Each row below holds a small network's activations on one record, seen along a few directions.
Each row is followed by the record's values for the fields J, N, G, L, S, M.
A field that a record lacks is left out.
Other fields move the rows too, some of them a lot.
(in the rows, 500 means zero)
Strong random noise was added to every row along 12 fixed directions; ignore it. To show where, here is one row again and again, with new noise each time:
[431, 517, 475, 274, 372, 429, 430, 450, 396, 503, 505, 474, 418, 356, 357, 453, 321, 328, 375, 523, 666, 426, 416, 566, 394, 227, 625, 536, 483, 529, 534, 544]
[615, 304, 607, 626, 588, 537, 595, 486, 607, 369, 436, 371, 522, 477, 469, 460, 569, 552, 597, 429, 596, 608, 433, 551, 631, 762, 574, 406, 604, 307, 576, 486]
[583, 382, 389, 537, 350, 522, 462, 302, 434, 454, 447, 490, 366, 294, 211, 498, 388, 411, 534, 217, 787, 551, 311, 609, 529, 519, 484, 421, 640, 661, 479, 427]
[413, 325, 603, 563, 495, 398, 654, 434, 436, 298, 540, 463, 591, 646, 611, 519, 584, 575, 459, 464, 518, 431, 543, 393, 533, 507, 655, 475, 429, 422, 580, 240]
[553, 430, 238, 847, 465, 628, 377, 579, 411, 604, 403, 575, 487, 499, 493, 579, 227, 583, 676, 333, 310, 585, 608, 503, 754, 620, 242, 511, 513, 738, 404, 507]
[599, 431, 527, 452, 490, 683, 586, 534, 441, 538, 579, 438, 525, 493, 456, 412, 521, 682, 346, 393, 623, 412, 580, 520, 558, 601, 385, 672, 273, 606, 638, 535]
[398, 498, 694, 564, 755, 393, 510, 572, 578, 365, 511, 509, 580, 589, 751, 545, 565, 437, 479, 617, 389, 518, 579, 565, 543, 557, 618, 387, 573, 260, 467, 450]
[424, 604, 683, 385, 403, 391, 496, 532, 585, 549, 644, 378, 517, 524, 624, 517, 593, 614, 472, 543, 587, 430, 585, 673, 413, 517, 353, 455, 632, 433, 427, 441]
[556, 481, 333, 536, 606, 602, 449, 634, 420, 478, 348, 552, 438, 615, 649, 490, 470, 568, 587, 656, 493, 464, 582, 658, 472, 595, 455, 428, 312, 672, 429, 465]
[522, 290, 507, 469, 442, 561, 368, 408, 479, 520, 474, 496, 492, 438, 433, 422, 344, 558, 473, 350, 425, 525, 360, 584, 382, 473, 721, 453, 442, 502, 645, 375]
[452, 545, 389, 619, 708, 540, 426, 469, 464, 366, 337, 700, 444, 496, 628, 630, 510, 350, 452, 587, 413, 467, 520, 510, 453, 503, 552, 408, 488, 654, 364, 493]
[667, 490, 409, 503, 513, 611, 440, 695, 603, 640, 370, 431, 505, 579, 542, 380, 552, 670, 665, 654, 493, 574, 550, 661, 474, 689, 417, 464, 451, 509, 437, 598]
[633, 415, 386, 510, 570, 546, 305, 353, 378, 331, 476, 648, 268, 519, 483, 471, 366, 554, 378, 290, 491, 269, 377, 780, 338, 653, 369, 410, 449, 768, 432, 397]
[573, 529, 605, 349, 430, 599, 354, 359, 462, 570, 723, 519, 380, 396, 433, 440, 449, 679, 237, 175, 615, 297, 454, 798, 333, 582, 249, 559, 468, 717, 530, 443]

[466, 471, 342, 609, 647, 509, 363, 686, 572, 510, 187, 572, 507, 510, 616, 543, 346, 333, 747, 825, 297, 707, 502, 485, 524, 454, 742, 355, 484, 414, 441, 620]	J=j2 N=n5 S=s1 M=m3
[451, 456, 689, 459, 424, 474, 523, 368, 514, 563, 692, 381, 564, 425, 461, 446, 495, 517, 486, 241, 646, 591, 402, 576, 484, 495, 526, 389, 634, 361, 608, 317]	G=g1 L=l1 S=s2 M=m3
[623, 413, 400, 442, 338, 426, 602, 571, 408, 579, 516, 415, 565, 707, 394, 292, 573, 632, 659, 457, 654, 526, 480, 466, 512, 481, 563, 512, 381, 478, 529, 312]	J=j1 N=n4 S=s2 M=m3
[485, 420, 604, 445, 435, 548, 425, 571, 580, 683, 553, 325, 497, 332, 466, 498, 348, 563, 645, 483, 460, 666, 473, 683, 585, 510, 562, 489, 579, 330, 618, 586]	J=j2 N=n3 S=s1 M=m5
[362, 470, 394, 465, 407, 512, 571, 559, 192, 644, 625, 470, 534, 579, 588, 503, 335, 545, 604, 397, 637, 543, 623, 534, 630, 269, 502, 503, 209, 667, 596, 217]	J=j2 N=n5 S=s2 M=m3
[539, 495, 467, 453, 254, 611, 703, 488, 575, 594, 483, 425, 649, 616, 476, 444, 820, 745, 488, 582, 633, 490, 565, 237, 356, 530, 494, 599, 362, 606, 548, 410]	G=g1 L=l1 S=s1 M=m3
[572, 484, 634, 400, 692, 615, 351, 466, 600, 504, 511, 507, 424, 408, 585, 480, 522, 535, 430, 483, 380, 510, 403, 748, 342, 656, 572, 407, 522, 392, 574, 558]	G=g2 L=l2 S=s2 M=m5
[614, 571, 448, 364, 370, 571, 503, 601, 511, 582, 488, 379, 429, 542, 486, 450, 516, 625, 495, 661, 508, 392, 546, 544, 425, 560, 290, 572, 452, 526, 500, 670]	G=g2 L=l1 S=s1 M=m5
[364, 512, 685, 421, 543, 552, 580, 532, 526, 493, 590, 385, 579, 424, 618, 531, 477, 468, 402, 567, 497, 516, 549, 460, 519, 428, 598, 538, 464, 324, 660, 547]	G=g1 L=l2 S=s2 M=m3
[618, 462, 462, 608, 468, 638, 428, 296, 647, 440, 350, 542, 434, 372, 403, 562, 566, 471, 459, 466, 399, 487, 329, 373, 313, 630, 502, 424, 681, 572, 481, 619]	J=j2 N=n1 S=s1 M=m5
[463, 552, 427, 610, 635, 380, 416, 682, 568, 694, 463, 652, 705, 558, 438, 352, 421, 342, 563, 512, 326, 731, 559, 345, 681, 330, 670, 575, 524, 315, 405, 612]	G=g2 L=l2 S=s1 M=m3
[537, 548, 417, 361, 460, 439, 467, 564, 391, 527, 567, 559, 499, 656, 466, 298, 516, 552, 432, 489, 759, 389, 520, 659, 405, 435, 413, 503, 304, 663, 418, 375]	G=g1 L=l1 S=s1 M=m2
[456, 537, 537, 506, 517, 654, 681, 446, 450, 371, 462, 396, 408, 384, 612, 693, 595, 495, 460, 599, 771, 445, 580, 510, 536, 591, 347, 456, 439, 656, 546, 506]	J=j2 N=n5 S=s1 M=m5
[586, 480, 555, 317, 486, 402, 352, 503, 484, 450, 608, 487, 363, 634, 581, 390, 441, 669, 441, 479, 342, 284, 445, 745, 285, 589, 443, 470, 473, 428, 512, 463]	G=g2 L=l2 S=s1 M=m3
[566, 391, 590, 431, 550, 611, 383, 578, 558, 565, 488, 384, 422, 406, 525, 442, 359, 594, 613, 494, 504, 560, 435, 802, 484, 620, 559, 429, 453, 426, 617, 559]	J=j1 N=n7 S=s1 M=m2
[336, 616, 435, 469, 543, 355, 649, 617, 355, 555, 512, 516, 644, 649, 607, 477, 588, 334, 610, 663, 606, 613, 623, 350, 599, 235, 635, 455, 400, 422, 438, 346]	G=g2 L=l1 S=s2 M=m3
[402, 556, 684, 516, 768, 510, 582, 465, 452, 562, 704, 669, 655, 520, 588, 513, 689, 484, 335, 309, 537, 568, 622, 501, 616, 432, 575, 588, 350, 500, 513, 331]	J=j2 N=n7 S=s1 M=m5
[465, 482, 514, 620, 449, 401, 600, 399, 463, 395, 541, 483, 494, 651, 665, 609, 673, 617, 624, 441, 603, 473, 534, 562, 472, 644, 389, 295, 597, 577, 387, 208]	G=g2 L=l1 S=s1 M=m5
[430, 516, 585, 485, 401, 388, 394, 389, 544, 463, 560, 524, 477, 417, 449, 538, 336, 401, 349, 427, 326, 416, 426, 373, 434, 357, 501, 550, 667, 418, 518, 576]	J=j2 N=n5 S=s1 M=m1
[508, 454, 645, 611, 703, 677, 588, 435, 534, 364, 513, 462, 509, 411, 603, 594, 528, 471, 424, 464, 446, 517, 488, 442, 577, 674, 500, 473, 483, 401, 659, 555]	J=j2 N=n1 S=s2 M=m3
[557, 458, 516, 470, 635, 436, 453, 710, 358, 583, 623, 483, 536, 668, 590, 347, 296, 569, 527, 483, 398, 469, 608, 641, 675, 486, 482, 573, 296, 362, 582, 505]	J=j1 N=n5 S=s1 M=m5
[521, 542, 654, 508, 593, 529, 386, 586, 549, 546, 653, 512, 534, 526, 584, 436, 422, 623, 398, 374, 505, 459, 593, 727, 548, 625, 278, 532, 467, 518, 485, 492]	J=j2 N=n4 S=s1 M=m2
[523, 656, 543, 472, 571, 559, 633, 467, 505, 368, 482, 398, 366, 358, 490, 649, 595, 367, 466, 620, 704, 427, 517, 511, 561, 601, 294, 488, 615, 528, 470, 712]	J=j1 N=n1 S=s2 M=m4
[449, 632, 439, 319, 504, 468, 447, 487, 482, 471, 411, 529, 443, 485, 515, 508, 520, 327, 421, 740, 478, 419, 452, 426, 275, 311, 611, 478, 497, 529, 450, 618]	G=g1 L=l1 S=s1 M=m4
[621, 515, 466, 414, 602, 470, 429, 624, 373, 494, 560, 476, 411, 618, 489, 297, 389, 523, 523, 433, 697, 408, 517, 819, 556, 569, 339, 458, 364, 549, 455, 474]	J=j1 N=n4 S=s1 M=m2
[577, 511, 396, 404, 470, 492, 572, 556, 441, 319, 371, 466, 323, 536, 539, 549, 446, 513, 446, 770, 428, 257, 559, 445, 455, 533, 427, 624, 399, 538, 496, 731]	J=j2 N=n6 S=s1 M=m5
[563, 469, 428, 576, 427, 643, 471, 437, 585, 503, 430, 517, 401, 398, 485, 609, 515, 634, 531, 481, 388, 467, 480, 500, 456, 662, 399, 547, 535, 636, 496, 608]	J=j2 N=n3 S=s1 M=m3
[280, 603, 429, 482, 249, 610, 567, 512, 434, 648, 479, 377, 549, 411, 637, 725, 465, 522, 596, 683, 453, 551, 634, 317, 464, 298, 459, 504, 457, 635, 564, 481]	G=g2 L=l1 S=s2 M=m3
[511, 482, 453, 569, 541, 487, 550, 444, 611, 439, 343, 528, 501, 455, 476, 548, 733, 429, 631, 573, 664, 639, 399, 509, 454, 579, 643, 342, 622, 523, 400, 416]	G=g2 L=l3 S=s2 M=m4
[503, 565, 511, 466, 543, 666, 476, 560, 608, 681, 436, 455, 520, 287, 438, 539, 523, 435, 610, 512, 638, 752, 481, 620, 549, 531, 551, 453, 561, 469, 515, 631]	G=g1 L=l2 S=s1 M=m3
[476, 639, 536, 449, 790, 523, 569, 736, 389, 548, 630, 585, 602, 633, 634, 410, 448, 446, 300, 578, 386, 416, 729, 416, 687, 412, 445, 735, 244, 397, 536, 701]	G=g1 L=l2 S=s1 M=m3
[423, 540, 544, 583, 599, 527, 527, 428, 488, 387, 463, 507, 431, 372, 556, 665, 465, 359, 519, 512, 622, 529, 485, 581, 547, 547, 474, 366, 598, 522, 486, 471]	J=j1 N=n1 S=s1 M=m1
[523, 438, 537, 590, 573, 536, 731, 381, 442, 312, 508, 435, 483, 408, 425, 594, 583, 376, 463, 408, 671, 524, 463, 343, 681, 572, 521, 511, 586, 405, 568, 524]	G=g1 L=l2 S=s2 M=m5
[568, 537, 402, 349, 550, 446, 471, 588, 453, 508, 457, 571, 424, 544, 447, 387, 497, 477, 494, 596, 587, 467, 500, 643, 466, 465, 528, 552, 371, 543, 434, 550]	J=j2 N=n3 S=s1 M=m1
[679, 355, 488, 661, 402, 487, 500, 391, 690, 448, 389, 464, 543, 509, 328, 433, 610, 557, 603, 397, 426, 585, 322, 329, 460, 689, 593, 446, 743, 364, 501, 501]	J=j1 N=n4 S=s2 M=m1
[596, 494, 430, 565, 654, 486, 455, 590, 537, 296, 344, 500, 400, 593, 575, 496, 446, 434, 526, 708, 444, 406, 495, 544, 494, 666, 423, 419, 537, 463, 414, 673]	G=g1 L=l1 S=s1 M=m4
[543, 471, 641, 683, 568, 496, 542, 440, 561, 475, 635, 556, 643, 632, 558, 481, 626, 666, 382, 302, 339, 435, 588, 381, 580, 669, 349, 579, 523, 485, 496, 433]	J=j1 N=n1 S=s1 M=m5
[601, 541, 462, 430, 483, 318, 531, 679, 562, 517, 428, 440, 571, 671, 444, 283, 534, 452, 616, 752, 488, 513, 502, 440, 507, 463, 561, 520, 530, 252, 429, 612]	J=j1 N=n1 S=s2 M=m1
[503, 330, 656, 573, 643, 497, 596, 341, 461, 156, 524, 482, 459, 447, 517, 566, 455, 404, 289, 439, 436, 345, 428, 338, 574, 561, 609, 551, 492, 335, 677, 539]	J=j2 N=n5 S=s2 M=m5
[528, 360, 655, 566, 496, 555, 712, 429, 637, 471, 517, 389, 626, 526, 528, 495, 820, 678, 585, 451, 538, 622, 494, 391, 534, 680, 628, 483, 519, 351, 602, 367]	J=j2 N=n3 S=s2 M=m2

Here are new rows. What are their fields?
[553, 616, 495, 318, 565, 477, 542, 634, 408, 486, 577, 494, 479, 640, 562, 384, 580, 552, 389, 631, 631, 341, 625, 628, 477, 493, 345, 603, 317, 544, 435, 553]	G=g1 L=l2 S=s1 M=m5
[443, 615, 625, 497, 530, 574, 435, 460, 605, 655, 601, 573, 646, 421, 482, 488, 577, 482, 304, 414, 344, 505, 534, 333, 437, 386, 526, 634, 530, 477, 533, 590]	J=j1 N=n4 S=s2 M=m2
[737, 512, 470, 434, 388, 554, 532, 540, 639, 525, 382, 293, 351, 448, 361, 411, 558, 563, 685, 603, 702, 525, 373, 661, 442, 747, 336, 389, 669, 425, 473, 695]	J=j1 N=n1 S=s1 M=m3
[516, 466, 515, 487, 621, 641, 388, 590, 512, 516, 457, 477, 500, 534, 643, 469, 407, 564, 482, 595, 385, 501, 519, 615, 427, 584, 493, 444, 372, 527, 575, 523]	G=g1 L=l1 S=s1 M=m4
[477, 502, 451, 399, 352, 477, 481, 554, 389, 570, 548, 360, 441, 460, 471, 477, 324, 495, 605, 512, 588, 515, 503, 631, 539, 414, 428, 474, 514, 478, 528, 475]	G=g1 L=l2 S=s2 M=m5
[566, 604, 412, 540, 460, 600, 356, 535, 649, 733, 401, 572, 568, 454, 444, 476, 575, 521, 565, 530, 384, 637, 464, 460, 380, 506, 497, 493, 592, 601, 408, 572]	J=j1 N=n4 S=s2 M=m4
[302, 597, 574, 416, 365, 505, 480, 441, 453, 715, 644, 477, 612, 380, 491, 547, 448, 442, 425, 404, 518, 578, 551, 401, 468, 214, 550, 534, 502, 525, 565, 432]	G=g2 L=l1 S=s1 M=m3
[431, 673, 659, 410, 478, 463, 475, 575, 667, 605, 559, 444, 600, 540, 675, 561, 656, 562, 435, 725, 326, 476, 612, 440, 373, 478, 441, 534, 602, 358, 453, 643]	G=g2 L=l1 S=s1 M=m5
[407, 560, 488, 409, 381, 434, 422, 596, 535, 553, 482, 462, 461, 497, 611, 578, 379, 551, 540, 714, 281, 448, 579, 528, 437, 408, 484, 567, 512, 471, 483, 602]	J=j2 N=n3 S=s1 M=m1
[510, 508, 706, 452, 558, 642, 469, 513, 666, 706, 629, 469, 551, 344, 494, 493, 562, 634, 452, 336, 494, 636, 509, 668, 531, 611, 483, 553, 524, 409, 592, 572]	J=j2 N=n3 S=s1 M=m3
[411, 703, 450, 454, 360, 586, 644, 605, 567, 800, 476, 416, 688, 525, 571, 528, 796, 543, 682, 690, 683, 724, 641, 367, 458, 384, 477, 455, 493, 552, 411, 442]	G=g1 L=l1 S=s2 M=m3
[619, 430, 410, 501, 403, 493, 366, 535, 543, 527, 416, 469, 433, 545, 455, 453, 384, 592, 582, 561, 260, 455, 447, 467, 428, 548, 479, 533, 527, 488, 504, 628]	J=j2 N=n5 S=s1 M=m4
[674, 428, 472, 448, 408, 461, 599, 652, 563, 456, 411, 295, 510, 536, 315, 298, 495, 500, 634, 632, 696, 544, 447, 480, 628, 596, 495, 557, 518, 311, 553, 671]	J=j1 N=n4 S=s2 M=m2
[530, 410, 361, 438, 503, 521, 365, 420, 413, 644, 466, 662, 500, 525, 452, 394, 441, 512, 522, 388, 332, 565, 375, 518, 325, 354, 768, 469, 373, 577, 534, 323]	J=j2 N=n3 S=s2 M=m5
[545, 484, 430, 455, 459, 515, 549, 569, 430, 586, 497, 403, 489, 544, 486, 406, 488, 532, 669, 490, 624, 590, 497, 597, 540, 510, 491, 428, 463, 480, 504, 432]	G=g1 L=l2 S=s2 M=m3
[456, 394, 645, 411, 552, 513, 612, 438, 420, 450, 641, 420, 470, 392, 450, 495, 451, 503, 439, 323, 640, 518, 489, 576, 621, 491, 597, 552, 414, 397, 679, 446]	J=j2 N=n3 S=s1 M=m3
[407, 499, 489, 389, 373, 630, 303, 421, 481, 723, 517, 474, 443, 292, 497, 583, 320, 497, 570, 407, 483, 637, 393, 688, 330, 374, 608, 362, 514, 590, 604, 418]	G=g2 L=l1 S=s1 M=m3
[460, 698, 597, 514, 477, 502, 385, 538, 694, 553, 543, 489, 537, 421, 539, 555, 513, 470, 382, 608, 363, 441, 562, 450, 440, 517, 281, 559, 717, 437, 388, 769]	G=g1 L=l1 S=s1 M=m2
[415, 432, 494, 641, 559, 503, 428, 436, 405, 450, 527, 525, 508, 486, 563, 572, 263, 401, 490, 408, 233, 498, 471, 364, 560, 416, 552, 462, 531, 455, 592, 461]	J=j2 N=n1 S=s2 M=m4
[624, 502, 489, 370, 534, 644, 466, 477, 530, 472, 392, 491, 457, 365, 364, 432, 410, 377, 286, 615, 391, 400, 406, 321, 387, 437, 642, 668, 433, 429, 654, 844]	J=j1 N=n4 S=s1 M=m5
